Each row below holds a small network's activations on one input, seen along a few directions.
In each table, some parts of the input vary, and every possible input appears once, in random order.
Descriptions start from the smaller parts, as in this example, which fits no table here: one of 3 separate values, together with either a single point or one of 11 places along a line or (one of 6 places along a line, together with one of 8 places around a ring).
Shared parts are said once, and a part with two or three values counts as separate values.
In the rows, zero is written as 128.

Other details of the inputs vary at random and push rows far along three fixed directions, the same in every table; ignore that.

Table:
x1: [186 126 100  87 151 114 188 133 112 140 133]
x2: [ 52 170 108 166 149 192  82  96 168 120  94]
x3: [240 152 116  61  81  44 150 146 172  29 167]
x4: [ 37 150 134 192 149 187 103 154 145  92 112]
x5: [194 188 101  67 196  13 120 139 171  43 125]
x6: [131 108 193  84  66 121 124  69  69 173 165]
x7: [ 66  97 167 165 207 150 104 112 134 165 105]
x8: [111 118 181 122 161 144  73  84 150 118 135]
x9: [134 132  47 137 163  82 151 175 154 152 110]
x10: [ 95 126 123 174 125 178 113 106 152 182  73]
x11: [107  77 170 114 172 129 114 123 100 165 150]
x12: [138  62 192  72 127 134 116  62  64 151 174]
x13: [135 117 150 130 109 200 133  79 101 168 115]
x14: [ 70 138 159 192 133 193  98 176 163 111  87]
x15: [ 83 149 129 168 128 164  88 178 163  71 113]
x16: [104 120  57 155 180 104 167 138 139 162  80]
x17: [131 126  79 164 164 104 168 116 164 178  64]
x18: [130  87 179  67 114 133 108 109  25 156 161]
x19: [175 192  46  61 166  49 150 137 188  42 149]
x20: [131 101 118  85  53 156 115  86  66 171 185]
x21: [134 136 176 118  82 171 106 109 142  60 125]
x22: [133  95 151 163  75 143 137 126 111 154 121]
x23: [115 108 106 188 168  99 194 153 142 143  74]
x24: [113 115 158  97  72 165 124  85  77  72 174]
x25: [144  75 148 121  33 145 125 102  61 138 168]
x26: [171 128 151  36  58 167  90 137 117 101 176]
x27: [143 142 168 166  92 179 111 135 139 110 131]
x28: [ 74 136 175 180 176 164  41 122 187 143 113]
x29: [ 92 156 132 174 124 159  93 121 173  57  95]
x30: [192 184 101  68 183  17 104 191 169  64 146]
x31: [120  67 110 176 210  52 164 150 123 235 119]
x32: [100 122  74 211 143  81 161 161 143 163 120]
x33: [153 113 190  96  84 194 137 138  79  89 168]
x34: [130 158 178 100 116 140  44  96 121  96 135]
x35: [164 139 183  44  99 123  69  77  84  78 164]
x36: [ 91 168 141 164 169 217 107 115 167 121  74]
x37: [ 85 183 101 143 131 167  72 112 183 100 119]
x38: [149  96 176  90  81 122  86  88  46 173 161]
x39: [ 84 157 132 168 127 199  73 136 184 146  79]
x40: [131  88 145 122  37 142 130  95  58 142 189]
x41: [ 57 158 133 211 120 176  86 115 166 101 106]
x42: [122 124  80 156 176 109 177 123 156 170  64]
x43: [180 160  77  93 146  47 153 194 175  18 148]
x44: [ 98 166 196  80 125 146  97  96 131  85 137]
x45: [102 170 137 180 139 213  81 135 179 147  88]
x46: [168 195 117  56 180  18 149 184 187  59 152]
x47: [140  94 131 140 113  44 183 106  83 241 135]
x48: [168 153 165 129 105 158 129 115 147  62 133]
x49: [226 162  65  30  90  52 118 149 166  57 181]
x50: [122  88 136 116 150  56 209 106  63 216 126]
x51: [127 107 195  76  79 124 135  60  63 163 159]
x52: [200 173  72  57 151  64 140 200 200  71 139]
x53: [174  73 122 165 127  96 234 103  69 182 117]
x54: [ 36 163 107 156 165 201  88 144 153 122 108]
x55: [ 92 149 156 155 141 174 111 174 169  68  99]
x56: [ 85 154 133 166 137 163 102 127 164  49  94]
x57: [155  75  64 138 103  80 181  91  85 219 119]
x58: [100 123 170 126 111 114 120 129 104 188 142]
x59: [ 79 109 115 119 104 182 113 124  83 174 154]
x60: [170 109 194  50 102 125  64  83 123  94 197]
x61: [195 171  64   8 133  59 150 142 145  34 192]
x62: [100 135 117 107 124 176 103 100 127 103 111]
x63: [140 140 133 130  80 133  99 120 146  60 139]
x64: [168  71 121 159 135 100 236 124  63 184 122]
x65: [103  87  65 210 149  64 205 159  98 203 121]
x66: [131 172 160 186 124 176 102 134 184  79 103]
x67: [ 52 156 134 204 133 178  97 106 160  90 100]
x68: [171  99 152  84  69 184 131 118  70 179 171]
x69: [ 99  88  68 200 165  66 223 129  93 182 107]
x70: [111 103  37 181 152  72 182 141 116 240 119]
x71: [134 142 102 135 213  45 144 142 128 138  93]
x72: [167 110  94  76 136 100 175 155 118 145 131]
x73: [ 52 137 169 167 155 141 114 148 127 188 103]
x74: [ 78 151 132 159 143 166 105 148 158  51 100]
x75: [158 114 188 103  71 191 125 147  85 101 174]
x76: [151  72 172 109  41 155 138 129  69 148 164]
x77: [ 91 165 102 140 129 173  64 158 179 108 112]
x78: [123 112 107 193 161  95 193 132 148 141  68]
x79: [103 119  56 157 178 106 162 158 137 169  89]
x80: [127  99  94 186 180  39 151 144  98 239  93]
x81: [131 184 133 149 139 191  87 124 191 109  99]
x82: [134 150 109  87 108 151  94 100 148  80 128]
x83: [173 137 101 189 148  85 176 181 163 141 115]
x84: [198 156 113  78 187  20 100 178 210  76 174]
x85: [168 112  94  75 139  99 179 134 118 137 122]
x86: [164  96 153  74  82 189 140 127  62 171 169]
x87: [137 113 134 113 135 182 154 135  94 166 128]
x88: [138  71 148 115  39 148 127 123  56 140 174]
Each input here is: one of 8 places around a ring, together with either one of 3 separate values or (one of 2 separate values, together with one of 4 places along a line).
- Changing only the place on the ring of 8 turns x81 into x45. The same change can be made to x60. Which row results? => x28
- Changing only the place on the ring of 8 turns x37 into x61. The same change can be made to x34. Which row results? => x71
- Changing only the place on the ring of 8 turns x76 into x22. The same change can be made to x26. Which row results? => x39
- Which other rows does x73 become when the choice among 3 separate values takes its other values? List them by row number. => x30, x31
- Which other rows agree with x54 in the place on the ring of 8? List them by row number. => x4, x11, x18, x33, x43, x46, x55, x72, x79, x87
- Which other rows does x68 become when the place on the line of 4 takes its other values? List them by row number. => x26, x70, x77
- Which other rows does x1 become when the place on the line of 4 takes its other values? List them by row number. => x16, x61, x85

Table:
x89: [121  83 135 115 101 166 144 101  70 146 141]
x90: [134  92 176 111 118 149 128 103  72 161 137]
x91: [ 98 129 122 176 121 167 107 104 139 181  97]
x92: [104 169 166 107 122 207  82 135 155  53 139]
x93: [129  90 169 104 120 155 129 111  74 166 139]
x94: [158 115 106 159 165  45 167 144 149 167 108]
x95: [179  86  74  91 117  67 197 133  93 146 155]
x96: [149 129  78 157 161  61 196 139 131 145  97]
x97: [165 113  94 172 149  59 186 152 150 156 104]
x98: [118  87 147 121  94 137 113  96  78 160 154]
x99: [175 176  91  64 135 110 115 144 184  75 139]
x100: [114  98 135 115  79 161 140 117  70 155 143]
x101: [141  90 164 123 100 162 147 110  72 149 133]
x102: [ 80 149 158 140 160 177  95 126 145 121 116]
x103: [140  99 147 111  87 160 131  73  87 168 134]
x104: [ 85 148 148 165 113 170 104 125 149 105 103]
x105: [134  89 180 116 108 143 126 100  80 160 138]
x106: [115 130 108 184 178 128 158 157 155 153  79]
x107: [192 117  93  91  96  66 157 134 121  94 168]
x108: [ 94 116 155 179 139 149 104 130 128 174 104]
x109: [144 122  72 151 164  75 196 158 145 158 115]
x110: [125 178 124 123 150 150  93 143 183  30 119]
x111: [146 145  81 130 162  62 126 152 162 113 131]
x112: [ 69 151 145 131 145 172  89 133 143 122 107]
x113: [146 145 184  67  51 188  79 118 115  51 191]
x114: [115 165 119 149 166 148 114 176 193  89  96]
x115: [102 130 115 168 188 118 134 158 158 169  86]
x116: [ 88 128  90 175 179 110 124 145 153 160  96]
x117: [132 104 128 101  86 170 121  97  88 176 142]
x118: [196 151 140  30  87  64 118 124 131  53 187]
x119: [121  95 173 117 106 143 131  89  79 160 150]
x120: [126  90 161 107 105 154 117 123  78 172 148]
x121: [164 177 104  80 137  98 135 157 168  43 137]
x122: [ 86 152 141 165 110 172  98 133 145 108 108]
x123: [102 154 140 142 138 190  92 102 149 126  96]
x124: [ 87 122 127 188 126 166 129 134 123 163 112]
x125: [ 91 127  99 171 193 112 135 132 149 154  88]
x126: [118  85 126 118  86 162 135 114  74 150 150]
x127: [102 114 142 191 123 161 124 137 128 162 100]
x128: [197 154 133  31  85  65 113 132 127  57 192]
x129: [142 160  89 127 155  60 132 155 160 118 124]
x130: [138 123  84 137 180  61 177 150 143 171 119]
x131: [201 109  73  93 104  61 173 117 104 175 153]
x132: [179 102 110  93 123  35 186 110  91 153 147]
x133: [161 181 123  76 153  79 115 142 165  50 138]
x134: [120  93 170 121  96 139 127  94  84 164 155]
x135: [105 155 161 121  97 189  65 123 161  43 138]
x136: [125  82 146 128  89 154 143  91  76 140 141]
x137: [186  91  74 109 104  57 185 133  90 146 160]
x138: [ 82 127 121 182 118 161 125 132 116 159 101]
x139: [139 178 152 130 141 147  94 155 194  42 114]
x140: [122  98 168 111 117 149 134  92  71 160 149]
x141: [121  97 162 122  94 139 122 102  81 168 159]
x142: [ 95 142 106 188 174 107 127 147 157 168 103]
x143: [115 174 165 108  97 201  49 105 174  72 128]
x144: [133  88 149 120  88 167 137 130  78 160 144]
x145: [141 146 187  57  56 183  87 104 106  40 170]
x146: [128 183 147 118 149 139  60 167 190  64 130]
x147: [ 78 108 140 178 141 144 108 105 127 161 105]
x148: [129  96 156 124 100 162 154 100  72 148 145]
x149: [116 133 102 199 158 120 141 165 157 157  88]
x150: [178 100  96  88 127  50 180 135  95 168 169]
x151: [100 167 123 148 186 128  92 135 181  81  99]
x152: [197 150 114  19  86  94 143 147 125  45 185]
x153: [ 88 116 142 193 125 160 137 119 131 158 105]
x154: [ 89 142 106 167 186 110 140 136 146 159  81]
x155: [160 129  65 138 169  77 179 125 146 176  98]
x156: [139 141  81 113 176  71 139 152 165 113 124]
x157: [112 175 127 168 160 135 119 147 195  76 102]
x158: [ 71 153 143 138 137 169  81 136 142 123 112]
x159: [163 163 120  85 149  76 106 134 175  46 146]
x160: [ 82 120 125 179 132 173 134 137 124 164 110]
- Describe the family of inputs behind these rows. => one of 8 places around a ring, together with either a single point or (one of 2 separate values, together with one of 4 places along a line)
- Changing only the place on the ring of 8 turns x120 into x146. The same change can be made to x126. Which row results? => x137
- Which other rows agree with x151 in the place on the ring of 8? List them by row number. => x90, x96, x101, x110, x123, x133, x140, x148
- Which other rows does x89 become when the choice among 2 separate values takes its other values? List them by row number. => x125
